Each row below is a small network's average activation on inputs in which a field has the value named, seen along a few directions.
Values that are neighbours, or in one group, have similar rows; names and order tell nothing.
In the rows, zero is written as 500.
Random noise pushes rows far along 13 fixed directions. That doesn't count. These rows show it; they differ only by the noise:
[391 600 394 435 551 478 402 430 525 327 513 418 473 447 604 578 374 506
 484 512 467 567 397 535 647 491]
[486 469 486 350 574 380 577 671 278 432 570 558 448 550 564 528 390 585
 542 783 593 675 414 503 317 445]
[303 627 450 595 463 652 455 715 487 348 432 288 409 393 431 661 617 472
 560 492 378 555 509 535 449 390]
[477 735 547 430 517 474 682 548 387 499 621 609 412 413 471 286 582 621
 595 510 449 620 565 512 703 559]
[562 595 624 668 330 740 506 488 429 584 566 437 625 516 321 400 608 213
 384 521 436 465 669 399 615 521]
[539 379 491 388 645 482 627 591 609 486 407 527 443 576 699 604 670 530
 468 429 359 529 554 420 778 491]
[514 468 523 360 536 563 486 655 414 492 548 469 414 568 579 624 475 471
 479 573 441 607 486 454 483 477]
[640 440 630 642 480 500 388 668 404 492 491 636 389 568 538 586 573 646
 522 518 649 461 243 475 333 272]
[495 536 485 645 584 767 597 574 602 498 344 522 331 606 629 715 456 467
 456 591 420 378 484 349 402 478]
[403 470 388 413 458 469 557 400 461 507 649 313 675 500 401 528 360 402
 426 660 489 543 634 555 467 627]
[591 340 300 481 586 424 531 449 516 485 301 443 584 592 616 516 380 351
 418 630 565 519 443 407 437 574]
[501 681 463 634 415 672 504 423 363 396 433 437 539 509 458 414 351 304
 425 752 545 542 484 401 468 460]
[578 449 455 551 566 673 489 490 565 503 440 511 406 648 693 717 414 506
 379 558 494 429 388 368 547 426]
[561 605 443 499 663 471 501 621 495 365 502 638 344 387 673 394 467 579
 580 510 427 577 412 526 579 594]
[654 453 697 563 524 493 429 443 622 300 376 549 438 470 597 456 555 574
 551 532 405 407 466 555 512 406]


Field BAGU:
tase: [551 502 632 430 553 365 422 432 540 316 439 627 416 489 612 485 486 629
 579 511 521 507 349 548 529 403]
rogi: [478 649 511 546 384 397 617 313 509 534 457 487 537 467 366 335 619 650
 555 393 586 456 467 528 681 442]
fove: [535 448 359 795 584 546 578 594 533 316 582 494 691 274 571 253 719 457
 428 604 380 510 695 581 807 515]
sized: [586 537 399 307 408 464 576 214 439 523 317 350 546 589 531 367 403 491
 439 576 550 587 531 445 637 449]
bato: [316 595 434 524 517 267 358 431 605 516 419 499 527 306 292 458 349 394
 666 282 565 419 438 658 172 768]
vuki: [658 494 510 424 431 587 583 301 477 478 603 377 545 513 480 401 339 614
 460 740 470 486 593 566 453 529]
vumil: [464 526 780 415 605 410 660 322 669 583 435 808 409 551 490 375 423 483
 644 483 446 328 674 481 318 714]
rusel: [458 559 553 505 543 522 414 469 386 482 536 737 521 627 617 505 356 348
 423 597 594 545 371 327 600 412]
lekob: [521 234 365 540 628 409 576 599 591 461 394 448 634 519 582 616 591 389
 423 590 461 489 565 473 472 533]
vege: [198 615 374 621 545 423 625 513 515 381 513 487 547 376 400 490 508 648
 624 603 519 488 542 593 435 449]
siruk: [641 503 570 544 408 749 353 655 411 553 721 425 444 483 497 611 543 506
 401 418 437 543 501 515 547 453]
lavi: [485 479 537 425 576 447 573 641 408 468 627 607 513 457 535 410 525 464
 526 589 459 604 617 544 504 574]
nukas: [658 381 536 442 515 582 322 540 566 382 372 445 467 459 580 415 393 371
 545 563 347 537 565 518 315 563]
raror: [568 555 726 350 398 309 399 390 408 374 511 524 591 433 410 281 535 480
 550 462 503 606 499 610 639 437]
vube: [611 337 507 429 591 387 419 678 417 451 736 545 525 368 533 425 436 595
 543 623 468 560 550 722 273 626]
vadi: [528 576 429 341 485 386 484 521 355 405 396 441 451 445 550 324 507 540
 572 527 515 696 461 547 565 440]
bomu: [548 478 487 520 455 552 503 322 543 458 488 436 506 514 549 468 409 594
 468 618 502 439 539 512 470 424]
fikug: [596 389 583 497 313 569 229 518 420 383 468 312 657 464 407 430 572 248
 450 523 405 584 575 508 522 356]
tipor: [476 738 559 414 491 678 662 583 430 726 569 649 304 589 503 493 582 528
 497 355 484 576 503 322 745 536]
tezo: [606 575 443 555 453 663 595 385 528 507 304 460 433 557 593 375 562 544
 455 505 503 505 524 369 694 356]
naduf: [549 465 503 460 496 798 607 541 400 388 542 450 462 647 678 634 425 528
 368 830 395 579 595 368 570 294]
fuga: [567 553 579 757 569 565 483 618 540 330 509 624 506 343 573 418 671 551
 489 479 428 447 497 563 699 424]
mobeb: [364 302 380 258 703 258 456 708 450 372 378 518 512 518 709 656 467 390
 496 579 530 695 443 507 472 513]
kes: [595 426 514 495 314 833 159 433 605 528 519 151 480 532 465 675 403 353
 397 378 344 418 564 520 367 441]
tez: [632 480 572 540 574 611 678 670 438 485 558 631 414 544 670 532 654 699
 421 590 462 555 525 450 750 359]
BAGU is arranged as 5 separate groups.
Question: List the group mates of bomu, in the order listed.
Answer: fove, vumil, tezo, kes
Question: List the group mates of siruk, in the order listed.
Answer: bato, raror, fuga, tez
Question: List the group mates of vadi, in the order listed.
Answer: sized, lavi, vube, mobeb
Question: List the group mates of lekob, in the order listed.
Answer: tase, rogi, vuki, tipor
